Each row below holds a small network's activations on one input, seen along a few directions.
In each table, some parts of the input vary, and every possible input appears once, in random order.
A made-up example of a description, with smaller parts first: one of 5 places around a ring, together with either a single point or one of 9 places along a line or (one of 3 separate values, together with one of 6 places along a line).
Shared parts are said once, and a part with two or three values counts as separate values.
(in the rows, 128 means zero)

A family of inputs:
x1: [161 121 119 131 149 143 128 167 111 136 122 149  69 124]
x2: [ 96 124 118 104 126 167 129  98 185 127 101 114 183 132]
x3: [113 129 131  87  71  95  83 105 121 115 125 139 140 178]
x4: [ 81 123 114  83 101 127 109 108 149 119 101 130 152 143]
x5: [150 108 139 169 159 124 141 136 103 141 175 113 135 129]
x6: [169 137 129 131 117 107 116 174 104 132 137 154  94 127]
x7: [ 85 124 110  88 112 153 122 111 169 116 100 122 164 141]
x8: [162 126 129 133 127 115 119 172 108 134 130 154  88 129]
x9: [153 120 138 167 150 116 141 141  96 143 180 113 138 131]
x10: [101 134 121 119 139 148 148  79 210 133  86  96 174 119]
x11: [103 207 179 160  95  97 178  93  91 104  77 111 126  37]
x12: [ 81 132 117  72  85 113  91 111 145 112 112 134 130 154]
x13: [153 108 127 171 184 148 143 129 111 133 167 119 116 122]
x14: [151 107 131 169 170 136 145 130 108 139 175 119 128 127]
x15: [161 119 119 136 136 131 126 167 110 136 131 153  83 129]
Q: What is each input in this table made of?
A: either a single point or one of 6 places along a line or (one of 2 separate values, together with one of 4 places along a line)
Q: Change only the place on the line of 4 in x1. List by row number the other rows that result.
A: x6, x8, x15
Q: Change only the choice among 2 separate values in x1. List by row number the other rows that result.
A: x13

A family of inputs:
x16: [ 50  95 102 105 145 154 145  98 200 141 129  83 207 134]
x17: [114 155 142 142 120 150 161  59 179 118  96 101 167 112]
x18: [101 149 164 136 110 136 143  91 136 118  78 116 158  87]
x19: [117 109 112  69  78  85  75 132 129 130 115 142  83 199]
x20: [122 104 100  83 102 126  81 144 148 106 130 166 144 175]
x21: [ 89 198 153 121  93  96 139 133  84  92 105 136  79  54]
x22: [121 106 106  75  93 111  71 133 138 132 120 163 120 175]
x23: [161  81 135 195 195 146 138 144  23 132 231 126  94 140]
x24: [240 136 166 233 171  72 159 188  71 165 213 121 103 103]
x25: [ 92 139 119 115 161 155 130  59 198 119 110  88 178 124]
x26: [137 128 111  73  90 155  91 165 146 131 129 146 146 175]
x27: [211  93 105 176 212 170 154 214 110 157 142 159  33 107]
x28: [108 170 149 140  96 109 175 106 102 123  68 116 152  78]
Q: What is each input in this table made of?
A: either one of 3 separate values or one of 4 places along a line or one of 6 places along a line
Q: Start at x16 and move only the place on the line of 6, one step at a time. The first step leads to x25. Which rows follow, in order?
A: x17, x18, x28, x21

A family of inputs:
x29: [173 128 154 181 155 124 163 143 124 145 153 108 144 106]
x30: [ 63 178 120 104 106  85 157 141 142 120  88 102 112  64]
x31: [110  85  86 127 181 172 166 138 155 140 116 137 111 119]
x32: [108 141 119  77  78 144 108  69 182 109  75 131 183 163]
x33: [ 65 124 107  70  92 135 102  72 192 116 100 101 197 176]
x34: [180 114 144 180 160 123 153 152 128 155 133 117 125 118]
x35: [147 116 144 169 164 127 138 108  91 130 134 120  95 125]
x36: [191 123 140 170 155  98 140 155 124 157 156 121 112 125]
x37: [129 105  98  95 161 201 123 150 167 145 113 124  87 139]
x38: [210 122 124 171 146  74 121 171 126 170 170 135  81 141]
x39: [ 92 166 139 103  92 118 135 118 144 111  65 133 127  92]
x40: [ 42 111 109  66  99 117  97  76 192 121 119  96 195 168]
x41: [114 159 141  93  78 139 117  92 166 113  62 143 150 121]
x42: [ 20 102 114  66 103 102  96  80 192 132 135  97 190 152]
x43: [156 124 144 159 153 109 128 112  88 127 153 123  78 136]
x44: [144  99  98 145 206 184 123 140 169 121 133 139 111 116]
x45: [126  97 117 114 106 136 100 165  57 109 151 160 101 139]
x46: [161 137 148 174 147 127 168 140 120 131 172 108 163  98]
x47: [120 155 135  85  73 142 112  78 174 111  64 144 166 142]
x48: [134 115 131 116 128 128 106 160  68 111 159 159  81 151]
x49: [105 139 140 169 144 159 150 106  70 123 152 119 148  97]
x50: [171 121 130 161 139  87 115 133  98 130 168 138  49 152]
x51: [158 108 114 119 112 132 108 208  83 138 154 160 135 140]
x52: [127 138 143 160 158 134 150  93  77 117 163 112 134  97]
x53: [167 122 122 121 133 121 116 206  95 144 160 160 116 148]
x54: [ 83 168 135 107 100 105 141 125 141 114  74 120 115  80]
x55: [183 119 121 141 134 103 114 192 107 155 165 153 103 145]
x56: [137 138 146 176 133 157 169 154 113 132 158 117 175 102]
x57: [ 87 131 108  75  88 141 105  73 192 112  86 112 195 178]
x58: [148 116 130 134 127 113 105 145  79 117 163 152  67 152]
x59: [139 132 151 167 161 128 146  99  85 126 145 113 115 109]
x60: [106 163 144 100  82 130 124 102 154 113  59 141 134 104]
Q: What is each input in this table made of?
A: either one of 3 separate values or one of 11 places along a line or (one of 2 separate values, together with one of 9 places along a line)
Q: What sort of input is x30?
A: one of 11 places along a line

A family of inputs:
x61: [117  87 113 103 126 154  98 119 146 122 157 113 175 175]
x62: [ 97 166 153 159 124 108 149 109 107 125 142 103 156  92]
x63: [108 142 114  92 102 122 107 123 133 117  97 138  86 128]
x64: [122 108 124  96 117 126 106 137 174 146 123 144 146 169]
x65: [105 151 144 143 140 145 167 126 117 125 103 116 136  78]
x66: [105 111 129  98 103 121 105 111 107 124 123 133 127 162]
x67: [ 89  97  80  90 125 134 105 139 166 125 129 130 135 160]
x68: [107 147 137 117 122 131 155 126 120 117 108 128 122  74]
x69: [116 162 145 122 101  95 126 116 101  96 121 138 129 125]
x70: [ 99 116 107  93 119 156 112 130 134 129 102 142 102 148]
x71: [ 98  86 106  94 109 107 101 124 138 121 148 116 155 173]
x72: [113 164 156 135 106 124 141 110  84 128 118 131 144  92]
x73: [113 154 145 114 110 142 137 134 118 103  90 140  99 107]
x74: [224 119 128 166 168 119 139 209  73 162 192 133  66 150]
x75: [115 123 132 167 198 162 181  80 162 126 129  91 150  91]
x76: [130 123 130 100 107 126 104 131 151 141 108 145 118 155]
x77: [134 154 146 166 117 119 162 133 128 137 103 111 154  90]
x78: [145 159 142 127  94  99 125 139 141 107 103 135 120 117]
x79: [201  94 131 192 157 120 135 182  56 143 215 166  64 140]
x80: [193  88 128 181 199 130 112 200  57 143 176 159  58 121]
x81: [143 149 130 105  90  97  97 125 148 128 100 144 105 137]
x82: [118 145 127 102  92  92 102 102 103 113 110 142 114 148]
x83: [114 131 153 183 174 151 158  66 146 134 159  71 157 101]
x84: [153 126 137 185 174 152 185  88 157 150 109  97 168 106]
x85: [142 154 141 138 101 108 145 132 131 128 107 125 140  85]
x86: [115 101  79  98 146 183 107 130 169 125 133 137 159 164]
x87: [141 105 100  92 134 133  93 135 190 142 148 128 173 169]
Q: Changing only one part turns x71 into x64. The same change can be made to x72. Which row results?
A: x85
Q: What is each input in this table made of?
A: one of 3 separate values, together with either a single point or one of 8 places along a line

A family of inputs:
x88: [152 131 145 202 153 126 172 136 120 136 136 116 179  98]
x89: [131 126 121 160 157 155 133 161  93 129 155 142 114  96]
x90: [160 144 135 171 170 139 156 141 114 125 138 105 136 100]
x91: [127  98 117 131 158 115 120 155  91 117 143 152  64 128]
x92: [150 123 110 106 110 118 112 168 104 142 137 138 105 167]
x93: [186 137 143 188 147 120 186 112 145 142 133 114 145 103]
x94: [138 109 107 103  99 115 109 161  86 138 162 144 116 159]
x95: [ 77 107  88  65 113 148 108 106 252 139  82 100 179 146]
x96: [ 53 105 106  50 117 183 110  68 192 110 103 118 201 172]
x97: [128 126 163 187 143 129 170 117 101 148 173  89 163 102]
x98: [164 112 132 127 139 143 132 170 118 136 112 159  57 131]
x99: [144 112 115 126 146 142 131 179  96 121 128 150  76 125]
x100: [139 116 123 120 112  84  83 119 117 115 176 139 109 191]
x101: [ 67 197 147  92  72 102 145  96 152 106  57 124 162  88]
x102: [132 113 163 193 166 102 163 100 107 151 157 104 157  97]
x103: [161 123 123 106 106 101  85 155 126 130 154 142 137 175]
x104: [180 130 127 157 159 157 137 152 128 143 114 162  95  98]
x105: [ 60 115  90  58 121 158 114  96 222 129  89 116 193 162]
x106: [155 132 117 162 168 159 134 165 107 130 126 152 116  93]
x107: [134 129 126 156 176 133 136 129  99 135 157 132  81 105]
x108: [148 111 120 102  95  99  82 145 109 125 178 156 146 170]
x109: [123 105 117 123 135 141 134 170  84 115 161 139  71 127]
x110: [ 62 172 148 103  69 112 122  42 122  91  58 108 142  95]
x111: [ 57 181 163  88  64 124 139  70 123  90  69 114 168  91]
x112: [183 138 137 172 161 138 158 133 140 132 125 132 121 101]
x113: [167 125 127 112 107 121 108 165 128 157 118 140  86 173]
x114: [127 115 111 118 118  99 111 135  97 127 159 131  78 182]
x115: [ 54  96  94  75 114 178  97  44 189 108  89 108 175 178]
x116: [181 114 141 109  98 102  73 159 147 148 129 153 126 171]
x117: [137 125 147 172 183 118 143 115 107 135 154 109 124  97]
x118: [132 136 151 167 157 144 153 132 101 128 172  93 129 100]
x119: [ 87 193 143  95  64  91 143 100 183 117  50 114 145  77]
Q: What is each input in this table made of?
A: one of 4 places along a line, together with either one of 2 separate values or one of 6 places along a line
Q: Changing only the place on the line of 4 turns x98 into x109. The same change can be made to x95. Which row results?
A: x96
Q: Change only the choice among 2 separate values in x115. List by row number the other rows that result.
A: x110

A family of inputs:
x120: [ 93 122 114  62  64 105  81 143 126 117 106 156 136 164]
x121: [ 90 119 109 111 144 141 137 101 191 132 107 106 160 125]
x122: [ 94 154 151 137 122 135 161  88 144 128  90  96 158  87]
x123: [172  92 134 193 190 125 135 165  33 137 224 131  75 131]
x124: [241 119 152 210 165  85 138 197  62 161 207 141  77 130]
x125: [104 174 156 147 108 109 160  77 120 107  88 113 141  79]
x126: [ 97 139 110  65  82 120  96 119 154 115  93 139 113 159]
x127: [107  96 103  92 120 156 109  96 183 132 118 120 183 182]
x128: [ 97 154 136 125 116 142 148 110 147 117 119 109 184 100]
x129: [216 112 123 185 191 152 153 217  75 148 154 164  40  98]
x130: [ 98 126 118  80 107 138  91  97 172 114 101 134 142 153]
Q: What is each input in this table made of?
A: either one of 3 separate values or one of 8 places along a line
Q: What sort of input is x129?
A: one of 3 separate values
